Each row below holds a small network's activations on one record, seen along a few directions.
After each row come some of the record's fields: Vedot, Deti, Boka, Makos, Bipu, Nozus.
Not every record has every field; a missing one is written missing.
The largest differences between rows may come from other fields.
(in the rows, 500 means zero)
Strong random noise was added to every row along 9 fixed directions; ignore it. To show where, here is one row again and again, with new noise each time:
[603 417 459 508 528 565 655 502 859 766 429 387 425 554 495 650 323 414
 630 433 432]
[403 484 482 305 362 402 466 689 543 453 418 473 410 596 518 432 435 569
 501 591 617]
[314 269 440 493 375 442 790 584 428 527 365 478 451 650 406 579 325 500
 830 488 574]
[381 523 293 513 527 487 715 461 680 454 524 517 545 469 355 584 628 355
 535 495 493]
[487 448 461 637 285 533 505 361 429 501 452 406 498 680 497 346 300 562
 548 495 499]
[460 683 582 405 362 374 397 762 718 682 577 525 436 337 680 505 416 497
 356 766 608]
[376 294 376 475 483 439 614 373 608 376 262 529 495 772 344 431 489 536
 474 447 495]
[507 752 394 349 509 370 571 702 151 595 403 437 564 429 388 660 632 567
 492 352 558]
[479 685 385 525 296 516 597 487 311 534 470 353 583 512 407 509 444 600
 547 489 601]
[478 831 691 526 507 575 328 255 509 594 587 308 530 411 469 279 550 572
 562 603 625]
[568 675 457 260 524 428 461 747 605 634 465 421 434 437 513 606 546 500
 443 474 544]

[433 517 756 267 481 627 408 548 579 471 459 315 404 490 496 427 470 684
 740 621 707]	Vedot: missing / Deti: z3 / Boka: p1 / Makos: h6 / Bipu: n2 / Nozus: d2
[334 373 429 526 357 486 524 612 422 246 656 641 456 473 560 448 541 423
 541 598 518]	Vedot: missing / Deti: z3 / Boka: p1 / Makos: h6 / Bipu: n2 / Nozus: d2
[549 524 539 436 622 501 486 491 352 492 494 491 470 495 443 575 553 524
 620 350 540]	Vedot: missing / Deti: z4 / Boka: p1 / Makos: h6 / Bipu: n2 / Nozus: d2
[584 345 496 393 701 271 316 668 253 400 528 726 436 612 553 404 644 299
 410 303 338]	Vedot: missing / Deti: z4 / Boka: p2 / Makos: missing / Bipu: n1 / Nozus: d2
[420 508 675 396 466 519 566 578 325 567 395 441 450 486 524 554 396 700
 704 525 652]	Vedot: missing / Deti: z2 / Boka: p2 / Makos: missing / Bipu: n2 / Nozus: d1
[255 516 622 784 491 405 477 179 224 410 457 588 666 532 431 242 586 563
 461 595 510]	Vedot: missing / Deti: z4 / Boka: p2 / Makos: missing / Bipu: n1 / Nozus: d2
[497 410 461 419 421 386 478 775 188 456 416 605 550 491 569 594 535 580
 402 444 478]	Vedot: missing / Deti: z1 / Boka: p1 / Makos: h6 / Bipu: n2 / Nozus: d2
[563 572 716 660 480 381 424 489 282 788 469 547 580 384 612 487 382 544
 488 569 498]	Vedot: missing / Deti: z4 / Boka: p1 / Makos: h6 / Bipu: n1 / Nozus: d1
[351 502 869 416 628 345 468 500 502 654 395 580 534 390 490 458 529 575
 614 731 711]	Vedot: missing / Deti: z4 / Boka: p1 / Makos: h6 / Bipu: n1 / Nozus: d2
[516 474 548 434 596 470 441 445 598 491 519 517 479 521 477 448 547 460
 517 526 532]	Vedot: v1 / Deti: missing / Boka: p1 / Makos: h2 / Bipu: n1 / Nozus: d1
[370 413 295 657 358 512 807 354 608 420 440 539 561 588 334 624 413 471
 568 538 556]	Vedot: missing / Deti: z3 / Boka: p1 / Makos: h2 / Bipu: n1 / Nozus: d2
[590 521 503 480 592 775 517 366 421 424 701 289 435 483 425 465 561 401
 890 268 441]	Vedot: missing / Deti: z3 / Boka: p2 / Makos: missing / Bipu: n2 / Nozus: d2
[339 460 575 768 491 589 474 126 511 272 529 595 609 509 452 333 573 576
 384 619 515]	Vedot: missing / Deti: z4 / Boka: p1 / Makos: h6 / Bipu: n2 / Nozus: d2
[365 458 691 551 768 396 562 474 462 628 497 583 511 372 468 561 620 383
 707 501 473]	Vedot: missing / Deti: z4 / Boka: p1 / Makos: h2 / Bipu: n1 / Nozus: d2
[384 305 618 354 704 474 393 461 803 352 599 607 300 580 547 363 565 379
 552 563 506]	Vedot: v2 / Deti: missing / Boka: p2 / Makos: missing / Bipu: n2 / Nozus: d1
[515 759 404 745 348 474 584 550 647 719 689 518 569 224 605 650 439 376
 318 665 450]	Vedot: missing / Deti: z3 / Boka: p1 / Makos: h5 / Bipu: n1 / Nozus: d2
[292 202 500 372 270 334 749 887 541 511 331 719 528 499 562 700 326 640
 506 781 698]	Vedot: v1 / Deti: missing / Boka: p2 / Makos: missing / Bipu: n2 / Nozus: d1
[339 397 457 542 588 550 789 481 581 411 612 644 507 414 406 705 578 382
 762 522 576]	Vedot: missing / Deti: z1 / Boka: p2 / Makos: missing / Bipu: n2 / Nozus: d2
[701 574 287 514 420 551 652 724 802 699 496 469 577 343 551 840 434 462
 283 487 427]	Vedot: missing / Deti: z4 / Boka: p1 / Makos: h6 / Bipu: n2 / Nozus: d2
[592 478 405 432 619 444 526 569 564 477 426 622 494 483 482 695 587 525
 316 389 440]	Vedot: missing / Deti: z4 / Boka: p1 / Makos: h6 / Bipu: n1 / Nozus: d1
[535 424 291 611 615 579 759 439 370 562 344 380 501 591 321 746 484 446
 652 184 311]	Vedot: v2 / Deti: missing / Boka: p1 / Makos: h6 / Bipu: n1 / Nozus: d2
[605 674 446 468 447 432 342 699 388 571 601 462 465 403 634 478 519 446
 371 474 449]	Vedot: v1 / Deti: missing / Boka: p1 / Makos: h4 / Bipu: n1 / Nozus: d2
[793 660 339 479 488 567 378 427 481 550 396 361 599 572 442 485 582 540
 188 298 376]	Vedot: missing / Deti: z1 / Boka: p1 / Makos: h5 / Bipu: n2 / Nozus: d2
[521 459 559 529 617 470 544 309 721 602 303 525 480 597 417 584 427 572
 445 467 533]	Vedot: missing / Deti: z4 / Boka: p1 / Makos: h6 / Bipu: n1 / Nozus: d2
[684 678 416 659 450 444 393 552  99 672 615 492 577 409 595 499 482 404
 434 307 328]	Vedot: missing / Deti: z2 / Boka: p2 / Makos: missing / Bipu: n1 / Nozus: d2
[552 594 484 319 605 456 421 701 690 634 451 455 430 447 533 596 546 464
 419 482 451]	Vedot: v1 / Deti: missing / Boka: p2 / Makos: missing / Bipu: n1 / Nozus: d2
[796 674 409 243 373 714 366 783 598 600 527 112 354 518 612 551 353 587
 537 327 433]	Vedot: missing / Deti: z2 / Boka: p2 / Makos: missing / Bipu: n1 / Nozus: d2
[565 490 453 527 532 581 504 586 292 430 676 531 430 445 593 560 515 390
 634 318 390]	Vedot: missing / Deti: z2 / Boka: p2 / Makos: missing / Bipu: n2 / Nozus: d2
[340 498 561 480 685 331 471 578 633 507 538 721 429 354 579 528 655 340
 402 588 469]	Vedot: missing / Deti: z2 / Boka: p1 / Makos: h5 / Bipu: n2 / Nozus: d2
[520 327 539 405 393 494 456 351 741 361 307 539 571 731 437 350 425 685
 295 684 678]	Vedot: v2 / Deti: missing / Boka: p1 / Makos: h3 / Bipu: n2 / Nozus: d1
[323 230 712 417 407 397 372 578 493 400 359 600 390 673 588 283 360 648
 519 675 578]	Vedot: missing / Deti: z3 / Boka: p2 / Makos: missing / Bipu: n2 / Nozus: d1
[469 504 443 530 459 524 608 416 555 407 412 596 608 525 415 590 555 636
 345 559 562]	Vedot: missing / Deti: z3 / Boka: p2 / Makos: missing / Bipu: n2 / Nozus: d1
[591 513 281 451 243 449 528 759 324 351 561 559 525 545 561 562 418 515
 339 484 516]	Vedot: missing / Deti: z4 / Boka: p2 / Makos: missing / Bipu: n1 / Nozus: d2
[566 486 647 484 647 452 439 592 365 682 588 541 478 408 575 516 523 382
 655 436 460]	Vedot: v1 / Deti: missing / Boka: p2 / Makos: missing / Bipu: n2 / Nozus: d2
[440 213 371 731 447 486 609 335 402 386 445 584 502 694 447 433 420 413
 545 391 320]	Vedot: missing / Deti: z3 / Boka: p1 / Makos: h6 / Bipu: n1 / Nozus: d1
[416 735 305 492 508 365 628 701 351 503 654 585 510 273 459 698 684 329
 462 469 490]	Vedot: missing / Deti: z3 / Boka: p1 / Makos: h5 / Bipu: n1 / Nozus: d2
[469 737 246 686 138 539 720 408 590 524 534 444 756 375 410 552 412 534
 325 708 640]	Vedot: missing / Deti: z4 / Boka: p2 / Makos: missing / Bipu: n1 / Nozus: d2
[484 539 618 682 408 405 358 458 391 603 625 577 497 439 650 311 382 386
 473 596 450]	Vedot: missing / Deti: z4 / Boka: p2 / Makos: missing / Bipu: n1 / Nozus: d2
[255 297 421 586 499 457 685 522 379 368 412 572 451 557 457 563 502 495
 578 492 405]	Vedot: v2 / Deti: missing / Boka: p1 / Makos: h5 / Bipu: n1 / Nozus: d1

Which values does each new row have?
[295 570 531 482 682 428 450 622 379 373 680 584 393 311 531 482 725 331
 583 531 419]	Vedot: v2 / Deti: missing / Boka: p1 / Makos: h6 / Bipu: n1 / Nozus: d1
[454 534 542 384 451 436 394 743 636 545 494 490 352 444 646 539 407 536
 390 638 497]	Vedot: v2 / Deti: missing / Boka: p1 / Makos: h6 / Bipu: n1 / Nozus: d1
[780 351 735 373 675 480 238 363 411 660 103 409 340 909 511 421 287 766
 427 190 388]	Vedot: missing / Deti: z3 / Boka: p2 / Makos: missing / Bipu: n1 / Nozus: d1
[495 493 277 432 398 399 533 654 414 385 477 570 497 579 467 532 533 451
 376 429 464]	Vedot: missing / Deti: z3 / Boka: p2 / Makos: missing / Bipu: n1 / Nozus: d2
[774 498 442 434 566 522 436 506 383 649 473 346 477 601 477 504 451 411
 551 232 387]	Vedot: v2 / Deti: missing / Boka: p1 / Makos: h5 / Bipu: n1 / Nozus: d2
[829 540 335 545 298 579 336 594 498 522 611 464 491 537 658 507 337 530
 236 419 412]	Vedot: v1 / Deti: missing / Boka: p1 / Makos: h6 / Bipu: n2 / Nozus: d1
[423 542 713 536 610 391 664 611 172 770 415 569 598 298 482 766 518 569
 690 486 580]	Vedot: missing / Deti: z1 / Boka: p1 / Makos: h6 / Bipu: n2 / Nozus: d2
[432 479 340 411 575 510 647 731 263 438 651 447 423 392 444 640 622 307
 832 329 410]	Vedot: v1 / Deti: missing / Boka: p1 / Makos: h6 / Bipu: n1 / Nozus: d1
[444 454 294 619 413 386 605 506 462 421 510 660 567 553 460 536 517 396
 367 499 441]	Vedot: missing / Deti: z3 / Boka: p2 / Makos: missing / Bipu: n1 / Nozus: d2
[556 647 637 625 400 591 432 455 352 711 553 325 505 433 578 448 327 590
 635 534 493]	Vedot: v1 / Deti: missing / Boka: p2 / Makos: missing / Bipu: n1 / Nozus: d1
[652 640 656 342 571 501 530 842 158 731 595 471 498 279 600 779 488 585
 716 412 594]	Vedot: v1 / Deti: missing / Boka: p2 / Makos: missing / Bipu: n2 / Nozus: d1
[511 520 573 241 608 507 547 588 757 491 211 511 600 497 407 681 622 793
 273 587 645]	Vedot: missing / Deti: z4 / Boka: p2 / Makos: missing / Bipu: n2 / Nozus: d1
[406 388 455 721 567 371 622 397 435 537 554 712 647 445 493 486 601 299
 430 520 390]	Vedot: missing / Deti: z2 / Boka: p2 / Makos: missing / Bipu: n2 / Nozus: d2
[417 233 347 550 479 341 728 497 442 499 213 632 651 651 355 573 511 480
 453 457 462]	Vedot: missing / Deti: z4 / Boka: p1 / Makos: h6 / Bipu: n1 / Nozus: d2
[513 385 468 582 364 505 426 374 543 408 457 522 468 702 529 328 365 551
 412 521 461]	Vedot: missing / Deti: z3 / Boka: p2 / Makos: missing / Bipu: n1 / Nozus: d1
[430 439 537 341 656 460 397 347 450 307 336 482 428 713 342 370 624 577
 549 375 546]	Vedot: missing / Deti: z3 / Boka: p1 / Makos: h2 / Bipu: n1 / Nozus: d2
[431 384 498 350 436 458 476 684 505 388 458 562 419 572 553 485 506 552
 474 523 538]	Vedot: missing / Deti: z3 / Boka: p2 / Makos: missing / Bipu: n2 / Nozus: d2
[545 686 421 387 436 494 529 604 488 558 476 430 534 446 468 564 529 580
 453 526 603]	Vedot: v1 / Deti: missing / Boka: p2 / Makos: missing / Bipu: n1 / Nozus: d1
[521 475 293 642 293 552 736 577 573 527 545 537 532 434 518 746 354 511
 456 533 472]	Vedot: missing / Deti: z3 / Boka: p1 / Makos: h6 / Bipu: n1 / Nozus: d1
